These are the activations of a small neural network, seen along a few directions. Each row is one input.
Each table varies a few parts of the input and shows all the possible inputs, shuffled.
Descriptions start from the smaller parts, as in this example, which fits no table here: one of 2 separate values, together with either a single point or one of 9 places around a ring or (one of 6 places along a line, together with one of 8 places around a ring).
Shared parts are said once, and a part with two or three values counts as separate values.

Other details of the inputs vary at random and push rows far along three fixed directions, the same in every table; ignore that.

Table:
R1: [-268,137,-219,-5,184,-153,-728,22,-248,356,117,-616,-194]
R2: [-98,64,-691,-94,122,36,-527,148,105,134,-534,-686,38]
R3: [447,73,-237,-268,-344,-2,249,-30,67,-266,-315,298,0]
R4: [-10,-7,-377,95,103,-1,-266,21,280,252,-119,-556,-153]
R5: [189,21,41,97,304,-146,-576,-297,463,355,147,-378,-138]
R6: [-455,-83,89,121,230,-270,-723,-86,-53,138,-246,-677,-204]
R7: [446,-50,-198,-161,-407,183,265,93,126,-316,-154,200,-125]
R8: [-49,91,580,288,328,37,-59,-107,-175,149,486,394,245]
R9: [416,34,-258,-195,-405,-16,328,30,142,-216,-232,259,-115]
R10: [-114,-93,-290,167,-196,297,508,479,-231,-127,-256,75,-5]
R11: [-124,150,-348,-135,-199,66,257,263,-354,-91,-370,229,113]
R12: [266,112,232,-38,-81,74,-12,-142,-29,-118,290,312,113]
R13: [-286,10,-456,105,-89,237,179,492,-393,-80,-328,-172,130]
R14: [-406,232,155,138,202,-156,-82,0,-418,381,290,113,41]
R15: [69,46,24,-195,-158,-496,-584,-444,305,-44,-165,-489,-272]
R16: [155,77,575,59,210,-3,-192,-276,-78,152,433,388,-16]
R17: [-143,-83,51,206,-1,282,406,376,-274,-29,-157,363,54]
R18: [-19,-33,492,20,-185,-39,78,-276,68,-291,108,205,-28]
R19: [-64,-103,-149,-11,-206,79,134,-82,323,-330,-494,-217,105]
R20: [157,-19,186,85,181,24,-207,-46,-30,58,37,79,32]
R21: [-486,-202,233,-109,170,51,331,225,-375,8,218,245,9]
R22: [511,-273,166,-224,-70,-189,98,-236,488,-360,390,-44,40]
R23: [227,-260,-225,-268,-104,62,422,-13,464,-340,-63,-68,185]
R24: [-372,60,457,311,472,264,214,31,-222,322,100,503,282]
R25: [636,7,89,-64,-315,-38,30,-262,390,-170,406,21,-191]
R26: [-344,58,-493,-17,-192,43,293,421,-383,137,-393,-65,-200]
R27: [-615,142,225,389,465,178,67,114,-311,437,250,97,288]
R28: [335,-107,347,-297,-19,-407,97,-418,352,-102,553,186,-34]
Each input here is: one of 4 places along a line, together with either one of 2 separate values or one of 5 places around a ring.
- The inputs of R2 and R8 match in every part but the place on the line of 4. If R4 is changed in the same way as R2 into R8, which row does it become? => R10
- Which other rows agree with R26 in the place on the line of 4? List them by row number. => R3, R9, R11, R14, R15, R28
- Change only the place on the ring of 5 in R1. List by row number the other rows that result. => R7, R12, R16, R25
- Change only the choice among 2 separate values in R23. List by row number the other rows that result. => R19
